These are the activations of a small neural network, seen along a few directions. Each row is one input.
Each table varies a few parts of the input and shows all the possible inputs, shuffled.
Descriptions start from the smaller parts, as in this example, which fits no table here: one of 3 separate values, together with either a single point or one of 11 places along a line or (one of 4 places along a line, together with one of 8 places around a ring).
Shared parts are said once, and a part with two or three values counts as separate values.
In the rows, zero is written as 128.

Other details of the inputs vary at random and push rows far along three fixed directions, the same in every table; ignore that.
These rows show it; all are for the same input, with only those details redrawn:
[130 134 127 136 137 119 135 142 111 127  94]
[ 95 136 105 189  53 145 145 108 114 152 119]
[130 127 128 135 107 138 152 174  97 123  58]
[134 135 132 137 148 116 136 140 120 128 104]
[145 130 138 123 162 125 144 179 112 122  72]
[125 141 123 159 167 119 129 110 153 157 156]
[133 138 128 157 181 130 141 136 160 159 143]
[114 138 116 158  99 125 137 125 107 132 103]

Table:
x1: [128 122 135 103 136 138 100 132 118 111 100]
x2: [112 122 114 112 134  79  81  85  97 113 154]
x3: [138 125 138 146 159 149 164 185 138 143  83]
x4: [124 107 128 117 107  88  85  78  93 108 128]
x5: [157 150 147  59 164 125 103 130  75 123 124]
x6: [157 123 132  85 132 115 155 162 122 108  81]
x7: [142 149 109 147 159 120 135 106 176 142 170]
x8: [148 139 153  81 152  67 107 117 123 102 137]
x9: [149 151 144  85 171 114 107  91  89 117 185]
x10: [121  98 138 113 161 136 140 139 137 113 140]
x11: [117 151 131 109 166 113 119 119 148 144 144]
x12: [116 109 133 143 148 169 131 126 175 169 149]
x13: [111 104 100 143  48 156 147 128 127 134 120]
x14: [127 114 139 162 120 149 161 138 145 165 111]
x15: [128 117 116 136 146 118 108 130 114 119 122]
x16: [139 132 121 117 162  98  88 118 148 108 172]
x17: [118 116 125 125 188 166 137 173 174 157 136]
x18: [109 140 136 142  99 129 123  78 148 152 147]
x19: [149 122 130 145 141 155 169 146 183 160 134]
x20: [144 129 150 130 120 117 134 130 151 133 137]
x21: [119 143 133 152  43 133 127 124 111 118 114]
x22: [158 119 122  89 135 110 100 134 107  87  98]
x23: [111  99 129 144  93 157 140 121 125 114 128]
x24: [ 98 113 113 135 103 151 145 140 114 112 127]
x25: [102 142 120 160  79 144 152 121 112 116 116]
x26: [127 139 130 133  70 135 148 172 103 106  77]
x27: [131 123  94 155 132 154 132 130 172 140 162]
x28: [113 121  91 124  79 118 113 104 118 114 146]
x29: [151 103 146 110 137 135 126 168 141 115 112]
x30: [117 149 132 121  76 119 106  96  96 114  98]
x31: [119 124 133 172  96 153 153 139 126 153 100]
x32: [114 149 125 137 175 108 131  89 157 132 189]
x33: [ 93 134 127 153  80 155 151 113 148 169 133]
x34: [108 117 130 121 151 136 113 109 156 150 163]
x35: [137 118 131 113 136  93  78  95  92  98 119]
x36: [133  97 134 116 188 116 117 134 141 140 143]
x37: [ 93 129 128 135  41 116 144  90  89 107 119]
x38: [141 119 115 102 117  86  85  70 124 101 156]
x39: [132 152  99 153  85 176 140  97 128 178 197]
x40: [141 144 148 108 178  94 108  91 124  93 142]
x41: [131 146 115 150  98 120 120  78 150 136 159]
x42: [130 149 109 112 100  97 124 107 116 109 127]
x43: [146 154 129 134 133 153 122 119 135 166 205]
x44: [115 125 117 115 101 106 100 126 118 107 143]
x45: [136 128 150 124 166 114 140 105 148 122 149]
x46: [116 113 123 140 119 165 144 164 121 105 108]
x47: [114 145 129 155 157 166 152 149 173 166 130]
x48: [151 139 139  79 122 111 107 123  39 118 109]
x49: [150 120 141 123 167 126 105 144 160 120 154]
x50: [136  98 141 130 154 162 153 195 175 147 136]
x51: [128 129 130 118 127 113 143 159  98 124  82]
x52: [133 108 140 120 149 139 121 136 121  94 115]
x53: [159 129 152  87 171 125 157 224 131 111  72]
x54: [102 133 108 145 120 142  99 104 142 138 153]
x55: [136 113 145 107 124 120 155 170  97 124  60]
What do these inputs look like to the network?
Answer: one of 5 separate values, together with either a single point or (one of 2 separate values, together with one of 5 places around a ring)
Changing only the choice among 5 separate values turns x33 into x8. The same change can be made to x54. Which row results?
Answer: x16
Changing only the choice among 5 separate values turns x43 into x9. The same change can be made to x20. Which row results?
Answer: x45
Change only the choice among 5 separate values in x17. List by row number the other rows that result.
Answer: x2, x24, x28, x44
Which other rows agree with x48 in the choice among 5 separate values? List them by row number.
Answer: x2, x3, x4, x14, x15, x31, x35, x36, x51, x55
